Each row has a name. Each question is about the rows just above it.

Columns, left to right: K G Z Y F M E L Q
[ 68 169 125 178  88  81 182 102 154]  P
[131 168 125 178  88  81 116 104 131]  W
[121 181  95 111 112 103 113  92 131]  C
Does one of the named rows hold [103 113] side by side, in this order? -> yes
Go on from [ 81 182] to the end of its row. -> [102 154]
Go on from [ 81 182 102] to the end of its row. -> [154]
Which value appears more than once in W? -> [131]
After [169 125 178  88  81], its row goes on with -> [182 102 154]
Which column holds this, read top down? [182 116] -> E
The rest of the row after [111 112 103 113]: -> [ 92 131]

Columns, left to right: pegeb sevup Bam Dezu bod nas nidi baki
[106 146 111 107 159 131 138 141]  mun
[104 139 138  94 141 152 124 103]  biv
[139 174  69  83 170 122 146 148]  noz
[ 92 144 160 172 115 110 157 117]  giv
[172 120 137 136 116 127 163 111]  tulo
[124 179  81 127 147 147 137 165]  sef
Is [127 163] printed in one of the named rows, side by side and in this order? -> yes
Shuffled biv with one entry gone: [ 94 141 138 152 124 104 139], missing -> [103]
Which column holds [163 137] top down? -> nidi
Which value appears more than once in sef? -> [147]
Shuffled biv with one entry gone: [152  94 104 139 141 124 103], missing -> [138]
Which column holds [139  92 172] top down? -> pegeb

Columns, left to right: Sunu pubu Gizoz vido vup nimad Seged gup
[135 120 138 149 129 151 139 112] -> keden
[101 129 175  88 107  79 107 175] -> karib
[101 129 133  88 107  79  78 175] -> zefu
Whose row is [101 129 133  88 107  79  78 175]? -> zefu
After [138 149 129], its row goes on with -> [151 139 112]
Is [175  87] printed in one of the named rows, side by side and in this order? -> no
Which row holds [101 129 175  88 107  79 107 175]? -> karib
Is [112 139 151 129] printed in one of the named rows, side by side and in this order? -> no

Columns, left to right: Nep buv nimu liti somot kal
[166 133 106 102 131 128]  Geka
[166 133 106 102 133 128]  Nifi
[166 133 106 102 176 147]  kugi
Nifi without one entry, shuffled: [133 166 128 102 133]. Gone: -> [106]
Among the named rows, does one hold [133 106 102 132 128] next to each other, in this order? -> no
Whose row is [166 133 106 102 176 147]? -> kugi
Where do [166 133 106 102 133 128] appear? -> Nifi
Shuffled Nifi with one entry gone: [106 133 166 128 133], missing -> [102]

Columns, left to right: zefaf zofi bib zud zun telev tude daz
[152 135 105  95 105 105  71  98] -> Vozub
[121 131 128 130 132 131 130 124] -> mib
[128 128 128 129 128 128 130 129] -> ziki
[140 134 132 113 106 116 101 119] -> Pizi
Repeated in Vozub: -> [105]
Whose row is [128 128 128 129 128 128 130 129]? -> ziki
Which column holds this, read top down? [128 140] -> zefaf
Which column holds this, read top down? [128 106] -> zun
[ 71 130 130] is in which column, read top down? -> tude
Is [106 113 132 134] printed in one of the named rows, side by side and in this order? -> no

Columns, left to right: Fubu zosa dup pil gesa veli vak Minab nitur
[147 135 126 156 108 136 132 129 131] : kogit
[147 135 126 156 108 136 132 128 131] : nupin
[147 135 126 156 108 134 132 129 131] : Forin
[ 83 145 127  87 171 124 170 133 130] : Lidi
Is [133 170] printed in one of the named rows, side by side and in this order? -> no
Shuffled Forin with one entry gone: [131 134 126 147 108 132 129 156], missing -> [135]
The rest of the row after [136 132 129]: -> [131]
Lidi without one entry, shuffled: [ 87 133 130 170  83 145 127 124]. Gone: -> [171]
Which column holds this, read top down? [129 133] -> Minab
Is [ 87 127] printed in one of the named rows, side by side and in this order? -> no
Which entry of kogit is missing from [132 126 129 135 147 131 156 108]? -> [136]

Columns, left to right: zav nulam Sepe gimek gunuf vob
[101 101  72 142 100 150] -> Fopev
[101 102  72 142 100 147] -> lamu
[102 101  72 142 100 147] -> rav
Go on from [101 101] to the end of its row. -> [ 72 142 100 150]
Shuffled Fopev with one entry gone: [101 150 142  72 101], missing -> [100]
After [101 101  72 142 100], its row goes on with -> [150]
Which column holds [147 147] top down? -> vob

Columns, left to right: rugip Vopo zes guneg Vod nuv
[ 92 120 172 172 172 121]  fevon
[130 138  94 142 122 120]  Ledug
[130 138  94  93 114 120]  Viku
[130 138  94 103 122 120]  zufo
[142 155  91 112 115 112]  fupa
[105 127 139  97 120 161]  Mol
Which entry of Viku is missing from [114 120  93 138 130]? -> [94]
[138 138 155] is in which column, read top down? -> Vopo
Is [172 121] printed in one of the named rows, side by side and in this order? -> yes
Repeated in fevon: -> [172]
Is [ 94  93 114 120] printed in one of the named rows, side by side and in this order? -> yes

Columns, left to right: rik Zib mulal kegel
[147 114  90 107] -> lop
[153 113 118 119] -> dupin
[122 164 123 148] -> pufi
[152 113 118 106] -> lomut
[152 184 154 119] -> lom
[152 184 154 120] -> vugus
Whose row is [153 113 118 119]? -> dupin
Go on from [122 164] to the end of its row. -> [123 148]
The rest of the row after [153 113]: -> [118 119]
After [153 113 118], its row goes on with -> [119]
Is [113 118] printed in one of the named rows, side by side and in this order? -> yes
Whose row is [152 184 154 119]? -> lom
Go on from [152 113 118] to the end of its row. -> [106]

Columns, left to right: lup rimu nov pef fud
[ 89 170  95 128 186] : lubof
[108 124 116 124 124] : giz
[108 141 116 178 130] : Fiva
[112 133 121 135 177] : mutu
[130 132 130 181 108] : Vusi
[125 109 136 145 144] : sud
Repeated in giz: -> [124]
Shuffled sud with one entry gone: [136 144 109 145], missing -> [125]
Which entry of sud is missing from [109 125 144 136]? -> [145]
The rest of the row after [130 132 130]: -> [181 108]
Among the named rows, does one hold [108 136] next to each other, in this order? -> no
Which column holds this, read top down? [116 116 121 130] -> nov

Columns, left to right: pitug dig tegag Ter
[ 91 169  97 183]  gev
[122 113 122 103]  led
[102 134  79 133]  gasi
[122 102] is in which column, read top down? -> pitug
[183 103] is in which column, read top down? -> Ter

Columns, left to right: bisu zivab mase tobip vose
[ 65  96 123 154  65]  kava
[185  71 162 149 188]  Mebi
[ 92  61 114  92  83]  pera
[ 75  96 122  66 112]  ligeb
[ 85 170  90  81 148]  mitoz
[ 69 146 171 188 146]  Voz
[134 148 168  81 140]  kazuz
[187 170 132  63  75]  sozem
[171  63 136 105  73]  Gite
[ 96 171 186 182 115]  Kuf
[196 148 192 174 176]  gef
After [ 96 123], its row goes on with -> [154  65]
Repeated in Voz: -> [146]
Does one of the named rows hold [188 146] side by side, in this order? -> yes
Does one of the named rows hold [132  62] side by side, in this order? -> no
Does one of the named rows hold [133 148] side by side, in this order? -> no
Among the named rows, does one hold [176 174 192 148 196] next to each other, in this order? -> no

Columns, left to right: Gep supu Dage totam Nor vugo geza Gali lelu bape
[ 84  80 115  99  61  89 129 121  70 155]  sapu
[ 84  80 115  99  61  89 118 104  70 155]  Rom
[ 84  80 115  99  61  89 118 121  70 155]  kez
[ 84  80 115  99  61 143 149 157  88 159]  nazud
The row with [ 84  80 115  99  61  89 118 121  70 155] is -> kez
Whose row is [ 84  80 115  99  61  89 118 104  70 155]? -> Rom

Columns, left to right: dad nos Kap kanug
[ 96 181 182  77]  nat
[164  76  75  77]  Lirev
[ 96 182 182  77]  rudos
[163 182  74  77]  Ruti
The rest of the row after [ 96 182]: -> [182  77]
Go on from [164  76] to the end of its row. -> [75 77]
After [163 182], its row goes on with -> [74 77]
Shuffled Ruti with one entry gone: [ 74 182  77], missing -> [163]

